Each row below holds a small network's activations on one input, seen along a few directions.
Each table varies a few parts of the input and shows all the possible inputs, shuffled.
Descriptions start from the smaller parts, as in this example, which fits no table here: one of 2 separate values, together with either a single point or one of 11 places along a line or (one of 5 places around a ring, together with one of 6 places along a line).
Shared parts are said once, and a part with two or three values counts as separate values.
(in the rows, 128 means zero)

Other details of the inputs vary at random and push rows far along three fixed directions, the same in every table; ignore that.

Rows:
r1: [100 125 101 132 117 129 133 141 147 134 141 145 126 140  75]
r2: [147 137 144 107 142 165  88 135 109 107  82 107 164 121 195]
r3: [126 145 141 134 137  79 138 106 111 108 123 109 128 117 164]
r4: [106 127 152 148 140 153 154 132 123 131 160 109  97 159 117]
r5: [151 135 121 128 149  88 139 117 127 126 133 110 130 112 152]
r6: [129 106 139 151 114 135 126 137 137 161 131 163  86 134  98]
r7: [106 125 140 128 143 207  97 154 137 118 109 131 152 152 147]
r8: [146  81  55 130 138 132  90 114 219 164 134 192 172 123  73]
r9: [177 103  61 100 136  81  82 101 184 146 111 167 183  89 119]
r10: [149 120 129 139 107  99 140 107 124 108 123 132 139 106 143]
r11: [134 137 156 139 107  87 132 117  95 127 106 144 100 105 150]
r12: [110 140 139 111 113 247 105 213  94 139 115 120 170 142 140]
r13: [ 99 126 115 136 151 122 132 126 158 128 140 139 123 139 101]
r14: [147 144 134 134 107  79 150 117  95 116 131 117 135 105 150]
r15: [112 123 106 118 158 135 133 135 154 141 150 125 111 146  92]
r16: [133 108 142 128 109 238 104 169 122 136 115 129 156 150 129]
r17: [116 128 119 123 154 202 103 173 145 136 118 137 165 138 138]
r18: [120 122 103 132 123 142 145 143 141 145 156 139 122 143  77]
r19: [130 141 137 122 142  83 137 101 117 108 123 107 117 123 157]
r20: [135 162 136 127 142  84 154 131  98 110 139 100 125 105 166]
r21: [108 114 130 152 146 145 138 120 153 118 148 139 114 147 114]
r22: [104 128 145 141 108 127 144 127 120 118 141 130 114 142 100]
r23: [134 136 142 136 101  89 141 100 107 103 120 121 128 111 150]
r24: [140 139 138 121 107  80 137  98 105 114 117 113 130 111 143]
r25: [135 151 128 113 107  81 143 114  82 117 125 103 125 110 142]
r26: [124 110 129 134 145 141 129 112 159 127 140 127 107 153 110]
r27: [173 106  48  95 142  83  84 112 188 150 113 169 181  91 110]
r28: [124 118 148 140 116 129 129 121 133 158 127 153  79 136  96]
r29: [142 151 122 124 143  89 151 126 111 125 143  97 117 113 154]
r30: [146 140 136 125 141  90 143  97 115 121 125 100 117 121 159]
r31: [166 128 117 102 117 159  98 160 105 139  98 123 187 110 176]
r32: [109 121 146 137 106 136 136 110 128 121 137 127 104 144  99]
r33: [ 91 140 136 121 147 138 146 141 126 126 149 112  97 152 105]
r34: [106 126 171 136 109 131 133 129 105 140 126 144  73 139 108]
r35: [156 143 153 121 108  96 143 105  94 117 124 103 124 116 152]
r36: [154 105  60 110 133  75  87 111 193 134 107 180 188  87 114]
r37: [165 124 140 103 109 184  88 139 105 123  86 114 169 115 175]
r38: [109 116 136 147 113 148 146 138 132 126 147 136 120 141  92]
r39: [ 88 140 121 132 145 129 147 139 140 125 153 126 106 143  98]
r40: [110 128 133 130 148 137 147 127 137 134 151 113  98 152 100]
r41: [ 94 127 127 128 146 130 141 124 144 130 145 122 100 150  97]
r42: [100 124 136 126 111 135 143 130 122 127 147 124 105 149  84]
r43: [118 123 142 153 137 145 148 119 137 126 154 117  99 156 122]
r44: [135 146 143 144 138  91 148 112 104 108 131 104 121 116 167]
r45: [156 143 165 118 107 183  88 179  79 144  67 140 156 105 210]
Description of these inputs: one of 5 places around a ring, together with either a single point or (one of 2 separate values, together with one of 4 places along a line).
Question: The inputs of r17 and r13 match in every part but the place on the ring of 5. If r12 is changed in the same way as r17 into r13, which row does it become?
Answer: r1
Question: Which other rows does r4 become when the choice among 2 separate values takes its other values? List them by row number.
Answer: r8
Question: Which other rows does r31 become when the place on the ring of 5 takes its other values? List them by row number.
Answer: r9, r14, r36, r42
Question: Start at r15 and move only the place on the line of 4, one step at a time. The first step leads to r40. Which rows follow, in order?
Answer: r30, r26

Rows:
r46: [155 110 103 118 119  94  94 104 156 131  96 163 157  96 139]
r47: [161 143 111 105 129  86 110 123 112 120  97 117 174  90 177]
r48: [115 160 166 115 120 181 135 170  66 113 114  82 129 136 169]
r49: [130 140 126 114 149 130 116 136 124 125 113 113 140 124 156]
r50: [148 143 125 113 149 113 108 127 117 115 100 109 159 103 188]
r51: [103 111 129 136 131 187 112 159 149 149 128 159 122 150  97]
r52: [162  97  61 120 132  81  79 106 200 143 105 197 177  87 114]
r53: [152  85  50 117 152 117  77 121 221 166 120 203 162 112  82]
r54: [145  98 106 125 120 135  91 115 169 137 105 169 154 115 118]
r55: [123 144 142 142 124  78 180 100 106 109 161  96  87 128 123]
r56: [163 156 143 116 133  95 129 113  82 102  97  85 156  95 216]
r57: [132 146 144 112 143 153 125 146 104 125 118  97 137 132 163]
r58: [107 110 123 147 110  72 152  87 157 133 155 158  75 141  57]
r59: [ 82 142 169 127 125 245 131 194  92 121 129 100 123 172 130]
r60: [109 134 145 147 117  90 163 115 114 135 154 132  72 137  97]
r61: [114 140 162 146  99 102 171 118  95 128 158 118  78 138  99]
r62: [131 131 123 138 146  61 161  86 140 117 157 113  96 125 120]
r63: [130 117 134 131 113 169 118 146 130 139 127 143 135 134 112]
r64: [120 113 109 126 136 172 115 146 154 138 135 136 149 144 104]
r65: [175 116 104 105 115 106  85 114 141 135  87 151 169  92 155]
r66: [152 160 164 114 126 135 138 135  62 105 108  71 143 117 207]
r67: [ 67 106 116 153 133 158 161 134 172 145 193 146  78 192  14]
r68: [157 136 119 115 153 110 107 121 128 115 102 112 164 104 189]
r69: [ 81 112 148 134 113 244 112 190 134 154 137 152 117 176  69]
r70: [115 143 151 152 116  72 181  98  99 108 161  98  91 132 122]
r71: [104 148 165 123 132 198 126 167  86 117 115  92 134 148 162]
r72: [145 127 139 127 124 155 110 145 114 135 105 133 144 117 162]
r73: [107 122 110 136 138 105 156 116 153 127 168 132  96 146  77]
r74: [139 120 148 122 108 176 109 141 114 133 107 129 140 130 140]
r75: [147 145 154 149 110  42 179  84  89 119 149 108  76 112 142]
r76: [128 129 104 143 129  27 159  79 146 116 154 135 112 111 104]
r77: [127 148 142 113 136 156 118 149  96 121 108 100 144 128 167]
r78: [144 110 111 129 118 139 100 132 153 139 114 163 156 114 124]
r79: [100 132 137 150 129 107 171 112 130 115 168 116  89 145  98]
r80: [109 107  96 119 154 190 100 152 176 149 136 149 147 157  88]
Question: The inputs of r61 and r63 match in every part but one. If r53 is changed in the same way as r61 into r63, which row does it become?
Answer: r75
Question: What do these inputs look like to the network?
Answer: one of 5 places around a ring, together with either one of 3 separate values or one of 4 places along a line
Question: List by row number the other rows that have the place on the ring of 5 in common with r46.
Answer: r50, r51, r52, r59, r71, r76
Question: Start at r70 and move only the place on the line of 4, one step at a time. The first step leads to r79. Which rows follow, in order?
Answer: r56, r68
